A small network was trained on made-up records. Each row is its average activation on records with the value named, seen along a few directions.
Related values have similar rows: they may be neighbours, one step apart, or belong to one group.
Random noise pushes rows far along 5 fixed directions. That doesn't count. These rows show it; they differ only by the noise:
[-187  -50 -697   -6   92  123  473 -277  166 -119 -299   97  663  479
  210  168]
[-199  553  109   67   97 -166  238 -266 -457 -276 -159  178  175  131
  -33    8]
[ 224 -294 -269 -144   -3   -3 -197 -109   27  -55  535   71 -220  385
 -536 -143]
[ 200  372  -85  -62   76 -290 -545 -302 -256 -151  -78 -140 -519 -315
 -248   35]
[ -42  604  304  -71   35 -279  -53 -140 -730 -257  -48  142 -262 -200
   -4  -29]
[ 339 -160 -652 -372 -109 -118 -503  138  257  183 -486 -345 -207 -736
  472  273]
[  36  157   93 -233   -7 -109   92  -73 -862 -254  424  318 -343  230
  -62 -124]


Values of H:
h5: [ 226  159 -290 -112  -76  -32 -139 -443 -158   43 -227 -283 -413 -234
  293   -6]
h3: [-263  480  611  307   81  -91  -69 -214 -185   60 -237  218 -262   82
  224  114]
h7: [ 150 -724 -675 -488 -148  298  384  239 -344    2  541  326  118  571
  282  -39]
h4: [ -88 -193 -286 -112  249   90 -256 -206   77  -73   -5 -198   55   31
  131  139]
h8: [-114  117  218  263  231  102 -354 -198  115  193 -237 -286 -459 -192
 -207   15]
h9: [  29  176  160  205  263   -2  -39 -129  338 -142 -595 -133  149 -129
  234  107]
h1: [ 235 -528 -744  131 -106  -68 -345  -83  576   -9 -162 -364 -223 -257
   96  333]
h6: [  89  370  -31  237  258   70   -2 -276  247  189 -548 -226  141 -361
  182  105]
h10: [-309  172 -143  255   52 -149 -245  -27   91 -141 -160   44 -167 -169
  314  100]
h2: [ 120 -378 -302   51 -290  171 -271  286  555  373 -549 -571   54 -700
  217  237]
The values of H form a network in which each value has 3 neighbours.
- Name the neighbours of h2, in listed order. => h5, h8, h1
- Name the neighbours of h4, in listed order. => h7, h9, h10

Values of N:
n3: [ 382 -106  -78 -100  -61  -39 -299 -197  349   96  243 -368 -140  -65
 -641 -164]
n10: [  85   33  -27 -144  -12 -113 -214   88  139   11  321  228   19  157
 -191 -159]
n4: [-178  161  688  297 -292   56  182  442  615  480 -375 -232  298 -503
  -10 -101]
n5: [-183  149 -131    8  -78 -212 -176 -100 -203 -301 -181  -77 -187 -216
  223  220]
n2: [ 206 -488 -401 -517 -162   21 -160  450 -403   -2  234  341 -197   36
  451  147]
n1: [ 194  102  664  -14  189  -26 -365  178 -177  -15  125   42 -597 -277
   54 -203]
n8: [-389  454 -185  382  226   99  417 -446  302   61 -924 -105  684   -7
  684  323]
n6: [ 123  157  424  -74  165  -15 -177  198  300  224   43 -224  190 -379
 -496 -155]
n9: [ 479 -877 -190 -350 -483  227  342  596  367  368  538    2  260  131
  -94 -143]
n7: [ -74 -131 -109  -59  -76 -163 -395  248 -542 -153  -20  -83 -752 -565
  290  152]
The values of N form 3 separate groups.
- List the group mates of n5, in the order listed. => n10, n2, n7
- List the group mates of n3, in the order listed. => n6, n9

Values of P:
p11: [ 223 -181  -41 -209  -92  -63 -126  129   34  -20  319  136   33  155
 -369 -213]
p10: [  64 -227  185 -162  -74  143   17  200  255  223  115   90  199  160
  143  -22]
p6: [ -56 -383  139  171 -119   39  104  299  300   33   13   13   84   84
  -48   25]
p12: [ -97  280  235 -141  226   26   29 -139 -500   -3 -156    8 -242 -116
  257   11]
p13: [ -12  337 -303   71  -63  -82   51 -349  366  -15 -278 -101  188    9
  -98   59]
p2: [  61 -235  -69  160 -213  121  -64  -60   66   88  161 -140 -217   41
 -110  -37]
p3: [ 116 -234  306 -341    2  123  -77  324 -306   24  218  -60 -325 -443
  423  -94]
p4: [  93  289 -364  179   65  -45  -68 -553 -185   -6 -332 -161 -252  -20
   49  103]
p7: [ -26  -88 -118 -143  -29  -58  -86  209  103   30    2 -120  221  -89
 -201  -15]
p9: [-209 -216 -191   52   20  -84  188  146  377  116   99  188  244  239
  220   10]
p14: [  12   67 -109   75  103  227  237   -7  297  242 -473 -120  315 -196
  108  167]
p1: [-254  -54  122  -34 -170   55  477  206 -422 -212  314  160  396  195
   20    3]
p8: [-185 -425 -172 -253 -127  174  226  573 -405   30  105  374    9   58
  737   89]
p5: [  81  201  -65  220  161  -92  126 -126  559 -148 -267  -57  562  147
 -178   33]
The values of P form a tree with 3 forks.
- Name the neighbours of p7, in listed order. => p11, p1
- Name the neighbours of p6, in listed order. => p2, p8
- Name the neighbours of p12, in listed order. => p10, p3, p14
